Each row below holds a small network's activations on one input, seen along a few directions.
In each table, some parts of the input vary, and every possible input appears once, in random order.
Descriptions start from the smaller parts, as in this example, which fits no table here: ring(5) and (point or (values(2) and line(4)) or line(11)).
Shared parts are said once, and a part with two or three values counts as separate values.

Other details of the inputs vary at random and push rows far along two fixed directions, the same in every table; ignore that.

Table:
R1: -14; 19; -14; 21; -39; -75; -73; -44; -35; 25; 8
R2: -2; -9; -23; 29; -18; 57; 71; 57; 11; 3; 3
R3: 22; 15; -29; 16; -33; -70; -60; -41; -35; 56; -7
R4: -21; 16; 2; -11; -11; -45; -51; -40; -17; 13; 4
R5: 34; -6; 28; -75; 86; 21; 16; -30; 33; -28; -35
R6: 11; -17; -4; 11; 20; 81; 87; 58; 30; -30; -8
R7: -27; -10; 0; 36; -24; 48; 56; 59; 8; -28; 26
R8: 20; 10; -24; 15; -31; -66; -66; -37; -36; 62; -5
R9: -34; 1; -28; 75; -63; 12; 25; 54; -19; -5; 22
R10: 32; -5; 28; -70; 76; 19; 5; -28; 33; -18; -25
R11: -5; 6; 31; -48; 42; -19; -38; -42; 12; -24; -6
R12: -7; 1; 30; -42; 27; -13; -27; -31; 7; -21; 0
R13: -15; 20; -10; 22; -40; -71; -79; -41; -38; 30; 8
R14: 7; -16; -14; 29; -19; 57; 67; 62; 11; -2; 7
R15: 2; 0; -49; 86; -89; -4; 19; 56; -36; 57; 26
R16: 5; -15; -12; 34; -15; 56; 68; 61; 14; -1; 6
R17: -1; -8; 64; -91; 97; 27; 6; -39; 47; -64; -17
R18: -9; 0; 25; -36; 34; -12; -27; -34; 8; -24; -6
Description of these inputs: values(2) and (point or line(8)).
- Change only the values(2) part in R8. List by row number the other rows that result. => R18

Table:
R19: -27; -9; 4; 5; 22; 71; 65; 42; 31; -52; 1
R20: 5; -7; 42; -65; 62; 13; 12; -26; 27; -46; -8
R21: 34; 19; -18; -7; -12; -48; -44; -30; -23; 47; -10
R22: -17; -3; -17; 64; -62; -5; -1; 42; -22; 15; 30
R23: -10; 9; 18; -35; 17; -21; -35; -34; 2; 0; -4
R24: -27; 3; -19; 42; -40; 12; 27; 31; -9; -5; 15
R25: -26; 3; -28; 67; -52; 2; -2; 33; -18; 6; 14
R26: -7; 9; 6; -11; 13; -32; -49; -35; -5; -2; -9
R27: -12; -18; 18; -2; 16; 63; 72; 48; 27; -49; 17
R28: -3; 13; -3; 2; -17; -58; -52; -40; -26; 13; 3
R29: 31; 4; -10; -12; -6; -46; -45; -33; -8; 55; -2
R30: -6; 2; 36; -63; 59; 13; -6; -33; 28; -34; -15
R31: -11; -16; 14; 10; 21; 64; 65; 48; 29; -58; 2
R32: 4; -4; 35; -58; 63; 11; 12; -28; 27; -50; -14
R33: 1; -3; 41; -60; 61; 12; -11; -27; 28; -35; -14
R34: 11; -3; -44; 66; -58; 5; 17; 28; -23; 37; 3
R35: -6; 12; 7; -10; 3; -43; -59; -38; -11; 8; -8
R36: 21; -7; -13; 1; 29; 71; 80; 50; 28; -29; -11
R37: -8; 3; 27; -59; 64; 12; -6; -35; 27; -39; -18
R38: -10; 9; 13; -25; 7; -26; -46; -34; -6; 12; 5
R39: -11; 14; 0; -7; -21; -53; -51; -40; -24; 24; 8
R40: 32; 5; -8; -7; -11; -41; -42; -43; -19; 46; -14
R41: 30; -6; 20; -56; 82; 22; 21; -26; 26; -14; -32
R42: 14; -7; -33; 57; -62; 8; 16; 34; -23; 49; 15
R43: 16; -19; -10; 4; 28; 67; 80; 46; 41; -24; -11
R44: -25; 4; -24; 64; -55; 2; -1; 36; -17; 8; 14
R45: 8; -2; -27; 47; -25; 17; 37; 38; -12; 29; -2
R46: -10; 13; 2; -10; -20; -52; -53; -37; -23; 28; 13
R47: -29; 5; -26; 58; -67; -5; 11; 31; -23; 15; 23
R48: 1; -2; 40; -58; 61; 11; -11; -28; 29; -37; -18
R49: 5; -6; 40; -61; 62; 14; 12; -28; 27; -48; -11
R50: 8; -8; -42; 50; -60; 2; 15; 44; -27; 44; 6
R51: -25; -2; -7; 26; -31; 21; 35; 35; -1; -9; 18
R52: -33; 9; -30; 63; -62; 0; 3; 33; -21; 15; 17
R53: -5; 1; 27; -59; 63; 7; 1; -40; 24; -42; -15
R54: -12; 13; 5; -12; -12; -44; -59; -35; -17; 27; 9
R55: 7; -9; 45; -59; 65; 16; 3; -21; 30; -46; -11
R56: 14; -17; 6; 0; 30; 71; 84; 51; 26; -13; -7
R57: -11; 12; 11; -22; 5; -31; -42; -35; -5; 7; -4
R58: 23; -6; -9; -2; 26; 70; 81; 52; 29; -27; -11
R59: 25; 5; -22; -8; -11; -48; -47; -31; -27; 46; -19
R60: -16; -5; -5; 33; -30; 17; 35; 35; -2; -17; 16
R61: 14; -6; -32; 53; -58; 8; 20; 31; -20; 42; 8
R62: -31; 5; -22; 53; -59; 4; 4; 34; -18; 17; 22
R63: -17; -17; 19; 2; 18; 72; 59; 54; 33; -43; 10
R64: 17; -24; -3; -10; 18; 65; 65; 51; 21; -10; -5
R65: -6; -1; 28; -60; 65; 15; 12; -32; 29; -47; -15
R66: -6; 12; 5; -2; -11; -46; -63; -35; -17; 18; -2
R67: -11; 17; -3; -8; -13; -53; -48; -42; -20; 16; 0
R68: 6; -6; -49; 53; -49; 3; 15; 38; -24; 34; -2
R69: -1; 9; -1; 5; -5; -52; -60; -39; -21; 7; -1
R70: -24; 1; -18; 59; -57; 3; -1; 38; -18; 13; 20
R71: 33; 3; -4; -18; 9; -25; -28; -42; -8; 29; -21
R72: 33; -9; 32; -65; 78; 25; 20; -20; 26; -3; -20
R73: -14; -7; -2; 39; -27; 20; 26; 40; 0; -17; 13
R74: 2; 3; 14; -19; 25; -29; -38; -35; -1; -17; -8
R75: 24; -9; -3; -7; 23; 72; 80; 54; 29; -22; -5
R76: 8; 0; -31; 58; -46; 1; 23; 37; -23; 46; 5
R77: -5; 12; -7; 4; -14; -59; -52; -41; -25; 11; 3
R78: 33; 0; 2; -32; 24; -24; -20; -33; 12; 26; -18
R79: -12; 14; 6; -20; 8; -32; -42; -36; -5; 4; -7
R80: 1; 6; 13; -19; -1; -47; -49; -41; -17; 12; 11
R81: -10; -20; 21; 4; 20; 68; 62; 52; 29; -50; 14
R82: -22; -5; -8; 45; -38; 21; 11; 42; -5; 2; 22
R83: -10; -19; 20; 5; 19; 66; 64; 50; 29; -53; 8
R84: -10; 15; 2; -11; -15; -53; -48; -41; -19; 19; 3
R85: 3; -5; 31; -55; 67; 13; 10; -31; 26; -53; -13
R86: 17; 7; -40; 52; -57; 3; 15; 45; -23; 46; 18
R87: 13; -3; -36; 47; -39; 3; 23; 33; -2; 33; 1
R88: 3; 4; 16; -13; 8; -36; -45; -33; -8; -2; -2
R89: -19; 1; -24; 70; -61; -8; 2; 38; -23; 6; 18
R90: 0; 5; 14; -21; 4; -38; -36; -37; -11; 0; 4
R91: -9; 12; 4; -13; -14; -48; -52; -40; -21; 24; 13
R92: 32; 2; -3; -24; 11; -32; -29; -32; 4; 37; -12
R93: 30; -4; 0; -39; 23; -20; -23; -28; -4; 22; -24
- Changing only one part turns R56 into R45. The same change can be made to R62. Which row results? => R52
- What is each input in this table made of? => line(5) and (values(5) or (values(2) and ring(5)))
- Change only the values(2) part in R46. List by row number the other rows that result. => R91
- Change only the line(5) part in R51. List by row number the other rows that result. => R46, R65, R67, R84

Table:
R94: -2; 8; -6; 11; -2; 6; 6; 10; -3; -16; 1
R95: -2; -7; -5; 15; -2; 6; 7; 6; 6; -6; -4
R96: 10; -2; 34; -64; 82; 16; 9; -24; 32; -50; -21
R97: -17; -2; 0; 6; -6; 13; 6; 3; 2; -3; 8
R98: 6; 2; 8; -1; -3; -26; -32; -22; -5; 15; -3
R99: -2; 8; -1; -1; 4; -30; -31; -21; -12; 6; -2
R100: -12; -1; 4; -2; -12; 10; 2; 14; 3; -6; 12
R101: -8; 4; 4; 13; -1; 5; 8; 10; -1; -8; 1
R102: 3; -9; 4; 9; -5; 7; 5; 12; 7; -1; 6
R103: -7; 0; 2; 13; 1; 9; 6; 8; -2; -6; 9
R104: 8; 0; -12; 6; -4; 11; 9; 9; -5; -5; -8
R105: 8; 8; -4; -7; 2; -21; -25; -26; -7; 28; -1
R106: -13; -2; 0; 1; -12; 3; 17; 1; -1; -10; 9
R107: -6; 2; 8; 9; -2; 6; 6; 13; -2; -5; 7
R108: 4; -8; 1; 10; -8; 1; 17; 2; 2; -8; 5
R109: 1; -4; -2; 8; -3; 11; 11; 9; -4; 3; -8
R110: -15; -4; 3; 0; -9; 9; 5; 12; 3; -3; 11
R111: -19; -1; -5; 5; -6; 8; 7; 6; 2; -8; 1
R112: 11; -2; 2; -12; -2; -24; -30; -16; -14; 21; -1
R113: 5; -2; -3; 0; -3; 9; 12; 14; 5; 12; 6
R114: 1; 4; -5; 6; -2; 10; 15; 8; 4; 10; -5
R115: 8; 1; -3; -2; -6; 10; 10; 16; 5; 10; 7
R116: 1; -6; -9; 7; -1; 9; 10; 10; -4; 1; -7
R117: -1; 1; 6; 4; -5; 6; 2; 18; 0; -8; 13
R118: 18; -3; 38; -73; 76; 26; 16; -26; 37; -24; -21
R119: 9; 3; -9; -6; 3; -28; -28; -19; -14; 13; -12
R120: 2; -7; -3; 8; -1; 14; 9; 7; -4; 5; 0
R121: 5; 0; -8; 14; -5; 8; 6; 6; 5; -12; -4
R122: -11; 7; 7; -11; -7; -24; -32; -23; -9; 13; 1
R123: 7; 8; -10; -8; 2; -26; -23; -23; -6; 23; -8
R124: -16; 1; -8; 5; -4; 5; 7; 9; 3; -11; 0
R125: 3; 7; 5; -6; -3; -35; -21; -26; -16; 4; 7
R126: 12; 7; -4; -12; -4; -31; -13; -28; -10; 21; 1
R127: 7; 8; -15; 4; -3; 10; 13; 8; 3; 2; -4
R128: 3; -5; 2; 4; -4; 12; 9; 13; -4; 6; -2
R129: 5; -7; 4; 7; -8; 8; 2; 14; 7; -4; 7
R130: 7; -7; -3; 2; -7; 4; 20; 5; -7; -1; 2
R131: 8; -7; 0; -1; -7; 11; 5; 18; -3; 3; 4
R132: 1; -5; -7; 15; -1; 3; 7; 9; 7; -9; -5
R133: -13; 9; 4; -7; -5; -25; -30; -26; -8; 10; -4
R134: 4; 3; -15; 6; 1; 5; 14; 11; 5; 4; -5
R135: 0; -7; 1; 16; -2; 11; 6; 4; 6; -1; 3
R136: -12; 6; -9; 4; -9; 10; 6; 5; 1; -14; 0
R137: -4; -2; 6; 6; -2; 5; 5; 16; -1; -5; 12
R138: 4; 4; 4; 2; -2; -27; -30; -26; -5; 12; -9
- What is each input in this table made of? => line(5) and (point or line(8))
- Changing only the line(5) part turns R105 into R135. The same change can be made to R134. Which row results? => R132
- Changing only the line(5) part turns R115 into R131. The same change can be made to R113. Which row results? => R112
- Change only the line(5) part in R104. List by row number the other rows that result. => R94, R121, R127, R136
- Which other rows agree with R110 in the line(5) part? List them by row number. => R97, R100, R106, R111, R122, R124, R133, R136
- Which other rows agree with R94 in the line(5) part? List them by row number. => R96, R99, R101, R103, R107, R117, R125, R137
